A small network was shown many inputs. Here are its activations along a few directions, one row for each input.
In each table, some parts of the input vary, and every possible input appears once, in random order.
Descriptions start from the smaller parts, as in this example, which fits no table here: one of 8 places around a ring, together with either a single point or one of 11 places along a line or (one of 2 separate values, together with one of 6 places along a line).
Shared parts are said once, and a part with two or three values counts as separate values.
In the rows, zero is written as 128.

Other details of the inputs vary at random and push rows far along two fixed directions, the same in every table; ignore that.
To show where, the next rows are all for the same input, with only those details redrawn:
[155 128 157 251 126 151 137 127 148 146 149 162  74]
[ 85 118 114 166 182  90 138 162 143 117 109 115 155]
[ 81 123 109 174 186  81 138 160 140 115 109 107 155]
[123  94 152 141 147 150 140 165 160 139 121 167 136]
[ 90 123 116 182 178  91 138 156 142 119 114 115 145]
[147  95 168 166 127 174 140 155 163 149 133 185 109]
[ 97 107 128 151 170 112 139 166 150 124 112 134 152]
[106 140 117 235 168  91 136 138 136 122 128 111 116]

Rows:
x1: [153 136 145 153  89 150 144 118 154 136 145 182 120]
x2: [150 139 146 213  80 153 115  54 101 135 158 175  50]
x3: [100 178 106 209 136  82 123 107 145 112 146 114 111]
x4: [149  76 167  93 131 185 141 185 170 154 126 170 133]
x5: [109 183 103 176 150  78 118 131 142 115 146  74 117]
x6: [134 187 109 174 140 101 124 130 141 130 142  71 103]
x7: [121 152 117 108 138 103 133 150 147 119 131 103 148]
x8: [121 162 100  96 150  98 139 159 138 126 118  78 161]
x9: [115 163 102 161 144  94  95  99  92 123 126  62 105]
x10: [165 114 146 113  93 155 130  97  97 133 132 144 114]
x11: [123 131 115 146 180 111 135 177 144 150 120  70 129]
x12: [141 104 151  98  91 172 105 104 118 134 138 165  99]
x13: [102 113 116  63 140 105 115 120 102 110 107 103 154]
x14: [125  73 158  40  90 179 128 108 122 131 117 206 134]
x15: [105 149 101 202 120  82 129  60  77 105 130 118 103]
x16: [ 84 108 105  58 140  98 121 120 100 100 101 108 165]
x17: [109 159  97 160 130  83 145 124 130 113 130 123 164]
x18: [114 115 126 133 177 109 136 180 148 137 121  94 144]
x19: [185 148 151 180  87 166 110  81 103 148 148 123  58]
x20: [130 150 101 131 136  98 125 103  81 119 112  71 136]
x21: [177 139 147 134  81 167 145 134 149 142 154 167 123]
x22: [115 123 115  91 133 103 121 110  92 111 113  99 147]
x23: [114 144 103  70 147  95 143 165 136 116 120  99 192]
x24: [153 130 154  56 114 180 122 166 174 155 138 142 127]
x25: [155 171 142 212  99 145 114 111 157 136 173 135  65]
x26: [169 143 139 209  78 144 124  63  90 128 153 139  61]
x27: [158 147 139 209  85 145 109  66  98 131 158 138  53]
x28: [147 128 155  98  99 171 125 146 173 139 149 167 116]
x29: [107 149 100 107 139  89 142 149 140 110 121 105 170]
x30: [159 125 155  99  90 169 138 144 165 137 145 170 123]
x31: [102 166 103 131 155  78 125 145 144 110 131  78 143]
x32: [ 83 152 104 140 145  79 131 128 149 105 124 119 151]
x33: [155 127 136 101 110 149 120 109 101 136 122 113 117]
x34: [126 106 156  14 124 171 117 180 182 140 133 157 158]
x35: [109 146 103 109 148  99 104 114  97 121 113  70 133]
x36: [152 109 147 144  78 161 138  72  97 133 135 188 102]
x37: [ 65 116 102  89 144  94 111 104 101 104 110 130 150]
x38: [129 125  98 191 178  93 117 117  83 136 107  56 104]
x39: [177 148 151 112 100 173 133 146 159 154 147 136 104]
x40: [ 88  56 119  71 174 123 133 141 101 117  81 155 169]
x41: [163  96 140 183 139 144 121 110  96 145 126 124  82]
x42: [124 112 143  44 116 154 132 164 172 127 126 157 157]
x43: [190 150 147 118  94 177 142 145 147 157 150 141 116]
x44: [117 127 101  91 137  95 133 110  78 109 111  91 171]
x45: [119 112 155  75 109 168 121 147 180 135 138 190 138]
x46: [ 92 106 101  77 129 103 144 101  82 107 103 139 185]
x47: [121 136 131 128 113 125 139 129 156 123 133 160 140]
x48: [155  75 156  36  81 187 137 118 112 134 117 185 145]
x49: [175 143 154 190  84 159 105  74 104 142 160 140  52]
x50: [110  82 110 129 167 110 127 130  93 119  97 110 136]
x51: [162 150 152 118 110 175 113 147 168 156 154 132  94]
x52: [128 115 111  39 135 128 133 132  91 124  99  98 183]
x53: [107 122  94  96 130  96 138 106  77 103 109 102 173]
x54: [ 89  85 133  90 173 124 141 185 159 126 100 147 179]
x55: [118 157 111 180 131  93  96  86  91 116 140  84  91]
x56: [167 107 163  38  95 183 142 167 168 147 135 177 151]
The inputs of x36 and x1 match in every part but one. If x26 is changed in the same way as x36 into x1, which row does it become? -> x30
Describe the family of inputs behind these rows. -> one of 2 separate values, together with one of 4 places along a line, together with either a single point or one of 6 places along a line
Which other rows agree with x12 in the choice among 2 separate values and the place on the line of 4? List them by row number. -> x16, x26, x27, x48, x50, x53
Which other rows does x23 become when the place on the line of 6 takes its other values? List them by row number. -> x5, x7, x31, x34, x56
Which other rows agree with x1 in the choice among 2 separate values and the place on the line of 4? List them by row number. -> x3, x17, x32, x45, x47, x54
Which other rows does x23 become when the choice among 2 separate values takes its other values? List them by row number. -> x44

Rows:
x57: [130 133 135 112 138 132 128 157 157 136 129 121 130]
x58: [125 146 119 154 129 118 130 123 127 127 132 124 130]
x59: [178 137 159 179  87 178 127 110 136 153 157 167  79]
x60: [ 76 167  78 162 178  43 140 147 132  99 114  67 166]
x61: [ 92 138  96 172 183  74 140 154 127 117 112  77 145]
x62: [160 130 139 143  94 156 122  93 107 136 144 142  91]
x63: [125 125 119 103 117 124 131 107 105 122 121 130 138]
x64: [ 96 133 106 104 163  94 135 164 147 118 117 104 166]
x65: [ 93 148  84 134 148  71 125 104  89 104 115  78 146]
x66: [121 188  96 249 141  63 114  87  96 109 146  56  87]
x67: [141 112 150  80 116 166 123 144 146 145 128 153 135]
x68: [108 141 101 126 130  91 133 100  97 109 117 105 145]
x69: [140  95 151  55 108 166 129 146 140 134 126 162 149]
x70: [ 66 100 112  56 166 106 125 158 140 114  95 129 186]
x71: [176 125 166 146 101 182 132 141 163 154 155 170  91]
x72: [177 138 162 175  99 172 127 130 160 156 160 155  76]
x73: [154 108 156  92 102 170 124 133 137 136 138 159 121]
x74: [147 173 122 240 123 109 134 115 137 131 156 115  84]
x75: [ 68 138  92 154 170  58 120 122 111  95 113  86 149]
x76: [148 143 137 223 101 132 119  69 101 131 150 145  59]
x77: [146 148 128 185 110 121 128 105 117 124 146 125 103]
x78: [153  93 143 114 117 156 128 115 107 139 119 154 120]
x79: [121 122 137 159 135 135 128 139 157 130 135 149 112]
x80: [137 116 144  90 111 157 136 138 144 136 126 164 145]
x81: [138  71 154  61 128 166 134 156 133 137 112 162 154]
x82: [143 104 142  63 102 165 123 119 118 138 123 148 128]
x83: [ 94 111 105  24 146 111 122 139 110 113  95 101 176]
x84: [ 79 125  98  71 158  77 134 144 121  97 101  98 193]
x85: [163 161 138 207 105 133 117  96 118 132 155 113  70]
x86: [118 109 127 126 153 129 135 145 124 133 110 125 145]
x87: [127  99 145  41 128 164 128 157 147 138 118 156 163]
x88: [157 119 157  95 106 178 123 137 146 151 133 156 116]
Describe the family of inputs behind these rows. -> one of 4 places along a line, together with either one of 2 separate values or one of 6 places along a line
The inputs of x80 and x84 match in every part but the place on the line of 4. If x87 is changed in the same way as x80 into x84, which row does it become? -> x73
Which other rows does x65 become when the place on the line of 6 takes its other values? List them by row number. -> x62, x63, x68, x82, x83
Which other rows does x67 become when the place on the line of 4 takes its other values? List them by row number. -> x66, x72, x82

Rows:
x89: [143 130 151 164 126 162 121 134 150 151 136 150  96]
x90: [163 158 148 178  87 144 114 102 129 131 163 134  87]
x91: [128 157 121 226 136  96 107  93 100 117 144  89  84]
x92: [163  92 172  78  92 193 114 134 139 145 143 175 113]
x93: [131 163 122 206 136 123 119 121 135 140 147 110  91]
x94: [ 87 135  88 102 159  78 123 127 105 105 109  74 154]
x95: [106  91 140  86 131 133 127 138 127 114 118 158 159]
x96: [141 157 114 210 123 113 119  72  87 131 135 103  81]
x97: [140  87 166 101 110 191 136 151 166 149 128 209 132]
x98: [187 106 176 145  76 203 124 102 130 155 148 181  62]
x99: [123  66 150  22 111 171 139 134 123 136 104 195 169]
x100: [103  98 124  96 132 119 138 127 119 114 111 147 151]
x101: [ 89 160  93 103 158  67 132 149 144 106 122  78 163]
x102: [ 81 117 104 118 164  83 138 148 140 104 111 121 163]
x103: [127 152 115 175 141 102 124 127 134 126 141  98  99]
x104: [146 141 133 105  96 142 129 117 132 127 138 136 122]
x105: [119 120 113  81 131 128 121 116 103 127 114 119 145]
x106: [162 159 130 149  87 145 125  89 113 135 145 138 102]
x107: [ 86 169  97 122 159  83 128 148 146 117 123  87 164]
x108: [172 127 143 156 115 156 137 135 127 147 141 131 107]
x109: [142 142 120 191 146 109 135 128 114 132 126  94 114]
x110: [114 159  96 119 153  81 143 149 124 112 119  76 172]
x111: [114  98 136  61 147 135 128 163 155 130 110 136 147]
x112: [104  88 119  75 156 115 151 167 131 120  98 136 195]
The inputs of x95 and x91 match in every part but one. If x97 is changed in the same way as x95 into x91, which row does it become? -> x89
Describe the family of inputs behind these rows. -> one of 4 places along a line, together with either a single point or one of 5 places along a line
Which other rows does x96 become when the place on the line of 4 takes its other values? List them by row number. -> x99, x105, x106

Rows:
x113: [141  94 143 110 122 162 127 120 113 142 118 154 119]
x114: [131 107 139  84 106 152 133 125 126 126 128 166 146]
x115: [133 107 145  80 109 152 124 125 126 132 127 155 134]
x116: [113 134 118 130 128 109 122 110 113 115 123 124 138]
x117: [119 141 120 147 142 116 125 140 139 124 131 109 125]
x118: [121 134 117 118 147 116 127 149 140 129 127 110 142]
x119: [158 129 151 121 112 164 129 145 148 149 139 142 120]
x120: [108 146  99 111 147  87 128 121 104 110 113  78 151]
x121: [122 115 126 160 154 113 132 142 126 126 120 114 128]
x122: [145 118 143 111 102 156 122 115 122 135 133 144 111]
x123: [109 133 124 122 146 112 130 145 143 124 126 120 141]
x124: [108 133 121 125 143 110 132 142 146 121 120 127 144]
x125: [113 141 116 153 136 108 140 134 143 122 130 127 135]
x126: [172 161 130 219  97 133 122  79 104 137 157 120  59]
Describe the family of inputs behind these rows. -> one of 2 separate values, together with either a single point or one of 6 places along a line
The inputs of x115 and x123 match in every part but the choice among 2 separate values. If x122 is changed in the same way as x115 into x123, which row does it become? -> x117
Which other rows does x121 become when the choice among 2 separate values takes its other values? List them by row number. -> x113
